These are the activations of a small neural network, seen along a few directions. Each row is one input.
In each table, some parts of the input vary, and every possible input appears once, in random order.
A made-up example of a description, with smaller parts first: values(3) and (point or line(11) or (line(6) and ring(8))).
Shared parts are said once, and a part with two or three values counts as separate values.

Other details of the inputs vary at random and push rows far along three fixed directions, the same in every table; ignore that.

Rows:
R1: [-11  28 -46   8 -39 -23  -9  18 -78  -2  38   0]
R2: [ 20 -16 -16 -30  35  22  88  35  66  18 -65 -16]
R3: [ 38 -25  56   6 -16  39 -29  65   7  -7 -76  -5]
R4: [ 20 -10  32   3   2   4 -27   9  -8 -33 -31  30]
R5: [-30 -27  39   1 -19  19 -85 -41 -27 -10  40 -29]
R6: [-28  28 -45  -1  16 -50  24 -42 -13  16  68   1]
R7: [ 23  11  -3 -26  23  19  60  10  74  34 -19 -30]
R8: [-36 -19  42  28 -26   9 -73 -65 -37 -13  18   0]
R9: [  4  15 -28  19 -16 -28 -20  29 -45  -9  27  28]
R10: [-14  45 -52 -14  -3 -42  63   0  10  58  52 -32]
R11: [ 26 -12   5  26 -78 -15 -18  82 -35 -11 -55  34]
R12: [ 33   5  24   4 -28 -26  -3  63  -9  -4 -46  11]
R13: [ -9  25 -65   3  -4 -15  36  25 -31  27  30 -12]
R14: [  6 -22  25   6   2   3 -12   4 -30 -36 -44  11]
R15: [ -3  -7   7 -19  65  26  47 -42  47  -6 -21   0]
R16: [ -4 -13  19   4  39  40  32 -27  71  26 -30   0]
R17: [ -2   2 -27   6 -25 -38 -17  25 -36 -15  25  25]
R18: [-13  29 -58  -3 -17 -36  44  14 -42  22  25 -17]
R19: [ 34  -8  -7  24 -31  -6 -12  87 -60 -33 -53  35]
R20: [-20  -4   6  12  -9  -8 -73 -55 -41 -35  64  11]
R21: [ -7 -34  58  -7  12  21 -55 -25  26 -19  -5  -7]
R22: [ 20   7   6 -15  45   9  48  25  73  28 -26  -3]
R23: [ -5 -35  38  -8  19  55 -37 -47   6 -29 -19 -25]
R24: [ 12  25  -4 -11   9 -18  24  16  29  18   7   6]
R25: [  1  33 -54  14 -38 -27  33  11  -1  27  30  13]
R26: [-37   2 -25 -10  45  10   5 -92  11  -7  67 -16]
R27: [ 30  15   0  -3 -21 -16   3  48  13  -1 -12   8]
R28: [ -7  -2  22   4   9  23   5 -36  32  10 -15   9]
R29: [-39 -16 -15 -10  37   5   2 -61   7 -10  43 -10]
R30: [ -1 -20  66 -10  13  44 -44 -34  20  -5 -16 -22]
Description of these inputs: values(5) and (point or ring(5)).
The inputs of R17 and R20 match in every part but the values(5) part. If R2 is changed in the same way as R17 into R20, which row does it become?
Answer: R23
Which other rows does R18 become when the ring(5) part takes its other values? List them by row number.
Answer: R6, R10, R12, R14
A walk changes only the ring(5) part. It starts at R1 and steps to R15. List the rest of the walk in order.
Answer: R4, R24, R30
Which other rows does R25 become when the values(5) part takes its other values? List them by row number.
Answer: R8, R11, R16, R28
Which other rows agree with R19 in the values(5) part? List them by row number.
Answer: R3, R9, R13, R16, R22
